[-1.951, -2.885, 0.634, -2.356, -2.357, 3.728, 5.992] = (24)
[-5.468, -1.807, -5.467, 1.786, -4.162, 1.787, -4.161] = (15)
[-6.017, -1.103, 2.477, 3.057, -0.419, 3.058, 2.817] = (120)
[-6.130, 7.119, 0.411, -8.982, -0.367, 0.125, -3.469] = (14)
gone (15): [1.787, -4.161, -5.468, -4.162, -5.467, -1.807]  [1.786]
gone (120): [3.057, 2.477, -6.017, 2.817, -1.103, -0.419]  [3.058]
gone (15): [1.786, -5.468, -4.162, -5.467, 1.787, -1.807]  [-4.161]
gone (24): [-2.885, -2.357, 3.728, 0.634, -1.951, 5.992]  [-2.356]
gone (15): [-5.467, -1.807, 1.787, 1.786, -4.162, -4.161]  [-5.468]
gone (24): [-2.357, 3.728, -2.356, 5.992, -1.951, -2.885]  [0.634]

[-4.089, -3.560, -0.527, -1.240, 8.161, -1.241, 6.949, 6.392, -1.471, -1.120, -2.447, -8.757, -1.472, 6.645, -1.203, 6.484, 3.667, 6.751] -> (30)
[-4.630, -2.417, -4.367, -5.679, 2.672, -6.949, 4.111, -0.732, -5.138, -6.089, -2.146, -0.682, -6.425, -3.111, -6.859, 3.296, -4.471, -2.156] -> (4)
[-4.546, 5.811, -2.965, -4.639, -1.746, -4.960, -2.186, -1.570, 6.269, 4.156, -3.642, 5.681, -4.547, -1.368, 5.680, -1.940, 0.379, -1.324] -> (32)
gone (30): [-8.757, 6.645, -2.447, -1.471, 6.484, -1.120, 6.751, -4.089, -3.560, 6.949, -1.240, -1.241, 3.667, 8.161, -1.203, -0.527, 6.392]  [-1.472]
gone (32): [-1.368, -1.940, -3.642, -1.324, -1.746, 5.811, 6.269, -2.186, -4.546, -4.639, 0.379, 5.681, -1.570, -4.960, -2.965, 5.680, 4.156]  [-4.547]
gone (30): [6.751, 6.949, -0.527, -2.447, 6.484, 6.392, -1.471, 8.161, -1.120, -8.757, -1.203, -4.089, -1.472, 6.645, 3.667, -1.241, -3.560]  [-1.240]
gone (4): [-6.089, -2.156, -5.679, 4.111, -2.146, 2.672, -4.367, -2.417, -6.949, -5.138, -6.425, -0.682, -3.111, -4.471, -0.732, -4.630, -6.859]  [3.296]
gone (32): [-2.965, -2.186, 4.156, -1.570, 5.811, -4.547, -4.639, -1.324, -3.642, -1.368, -4.546, 6.269, 0.379, 5.681, -1.940, -4.960, -1.746]  [5.680]

[0.757, 0.293, 7.016, 3.824]  (159)
[0.645, 4.699, 6.004, 0.361]  (109)
[6.350, 4.644, 0.400, 0.529]  (63)
[4.071, 6.323, 0.452, 0.210]  (53)
[2.843, 2.842, 0.220, 6.669]  (88)
[7.411, 1.787, 0.367, 1.777]  (86)
[3.771, -0.970, 0.283, 6.905]  (49)
[4.026, 4.027, 0.331, 0.486]  (31)
gone (31): [0.331, 4.027, 0.486]  [4.026]
gone (49): [-0.970, 3.771, 0.283]  [6.905]
gone (88): [0.220, 6.669, 2.842]  [2.843]

[2.069, -0.511, -0.350, 1.802, 6.348, -6.493, -2.897, 2.786, -3.791, -1.910, -4.885, -2.207, 2.228, -0.022, 2.354, -1.103, -0.159, -4.886, -3.966, -0.832, 3.560, 0.239, -3.541, 1.713, 1.163, 1.291, -1.893, 6.815, 1.332, -1.247, -3.792, 0.334] = (33)
[2.253, 2.547, 1.719, 2.109, -1.675, 5.236, 2.748, -0.822, 4.109, 3.323, 5.036, -1.296, -0.712, -0.170, 0.095, 0.552, -0.510, 0.360, 5.141, 0.463, -0.589, 0.208, 2.320, 1.804, 0.079, 2.254, -1.117, -4.227, -3.353, 2.817, 1.475, 1.647] = (122)
[0.039, 1.838, 0.959, -0.238, -5.570, 6.907, 3.023, -2.588, 2.671, 3.367, 6.034, 0.002, -1.878, -0.929, -1.856, 0.626, -0.693, 2.073, 5.358, 0.774, -2.770, -0.524, 3.718, -0.123, -1.328, 0.351, 0.158, -7.203, -3.503, 2.157, 3.055, 0.890] = (64)
[-1.474, 0.846, -0.519, -3.945, -5.267, 0.954, -0.521, -0.777, 0.544, 2.773, 1.666, 2.930, 2.068, -2.818, -2.313, 0.981, 0.702, 5.005, -0.768, 3.882, -0.552, -0.778, 5.245, -1.455, -2.781, -2.129, 4.371, -0.715, 1.624, -1.269, 4.068, 2.195] = (129)
[-0.284, -1.511, 0.738, 3.454, 3.715, 1.768, 2.269, -0.032, -2.563, -3.470, -0.451, -0.702, -3.576, 4.773, 1.920, -0.019, 0.205, -3.639, 2.092, -4.220, -1.130, 1.499, -4.938, 0.254, 3.578, 1.278, -3.071, -1.483, -0.641, 1.882, -2.592, -3.560] = (27)
[-0.452, -0.913, 0.672, 2.222, 1.816, 2.252, 2.119, -0.278, -1.813, -2.094, 0.442, 0.067, -2.684, 3.525, 1.129, 0.304, 0.348, -1.881, 2.078, -2.689, -1.182, 1.168, -2.828, -0.001, 2.486, 0.770, -1.654, -1.819, -0.382, 1.580, -1.108, -2.455] = (34)
gone (33): [2.786, -2.207, 0.334, 1.332, 0.239, 1.163, 6.815, 3.560, -4.886, -0.832, 2.069, -0.022, -3.541, -3.791, -1.247, -3.792, 1.802, -0.159, 2.354, -3.966, 1.291, -0.350, 2.228, -2.897, -1.103, -6.493, -0.511, -1.910, 6.348, -1.893, 1.713]  [-4.885]
gone (33): [1.802, -0.159, 2.228, 2.069, 6.348, 2.786, 0.239, -4.885, 3.560, -1.247, -0.832, -0.022, -1.103, -0.511, -1.893, 1.713, -2.897, -0.350, 1.291, 6.815, -3.541, -2.207, 2.354, 0.334, 1.163, -3.966, -4.886, 1.332, -3.791, -6.493, -1.910]  [-3.792]

[-0.606, 3.277, 4.210, 2.842, 3.082, -3.271, 1.382, -2.243, 1.832, -4.085, 1.821, -2.169, 0.482, 3.539] : (179)
[4.371, 0.129, -6.880, -3.552, -1.659, 2.385, 1.967, 0.886, -0.202, -1.500, -3.438, -3.025, 1.808, -0.973] : (54)
[3.057, 0.525, -0.720, -1.951, 0.778, 2.032, 1.368, -0.299, 0.711, -0.721, -2.673, -2.489, 1.482, -0.996] : (73)
[3.776, 0.116, -4.710, -1.717, -0.281, 1.219, 1.323, -0.890, 0.692, -0.871, -2.436, -2.506, 0.835, -0.359] : (35)
[-1.314, 0.810, -4.130, -2.036, -0.093, 1.051, 1.942, 1.469, -3.099, -0.502, -0.288, -2.956, -0.503, -1.998] : (98)
[-8.744, 0.686, 4.636, 1.306, 4.431, 1.223, 0.802, -0.100, -2.641, -1.551, 1.428, -0.633, -1.777, -2.642] : (68)
[1.671, 1.696, 4.873, -1.550, 1.078, 1.034, -2.237, 5.601, -0.936, 4.864, 1.837, 2.346, 2.584, 0.886] : (36)
[-1.669, -0.921, -1.465, 0.744, 2.592, 0.976, 0.399, -3.022, -0.460, 0.491, -0.616, -1.501, -2.307, -2.938] : (166)
gone (98): [-4.130, -0.093, -3.099, -1.314, -0.288, 1.469, 0.810, -1.998, -2.036, 1.051, -0.502, 1.942, -2.956]  [-0.503]
gone (73): [-0.996, 2.032, -2.489, 1.482, -0.299, -2.673, 0.778, -1.951, 3.057, 0.711, -0.720, 1.368, 0.525]  [-0.721]
gone (68): [-1.551, -0.633, 1.428, 4.431, -0.100, -1.777, 1.223, 4.636, -2.642, -8.744, 1.306, 0.686, 0.802]  [-2.641]
gone (179): [4.210, 3.082, -2.169, 3.539, 0.482, 1.382, 1.832, -2.243, -0.606, -3.271, 3.277, -4.085, 2.842]  [1.821]

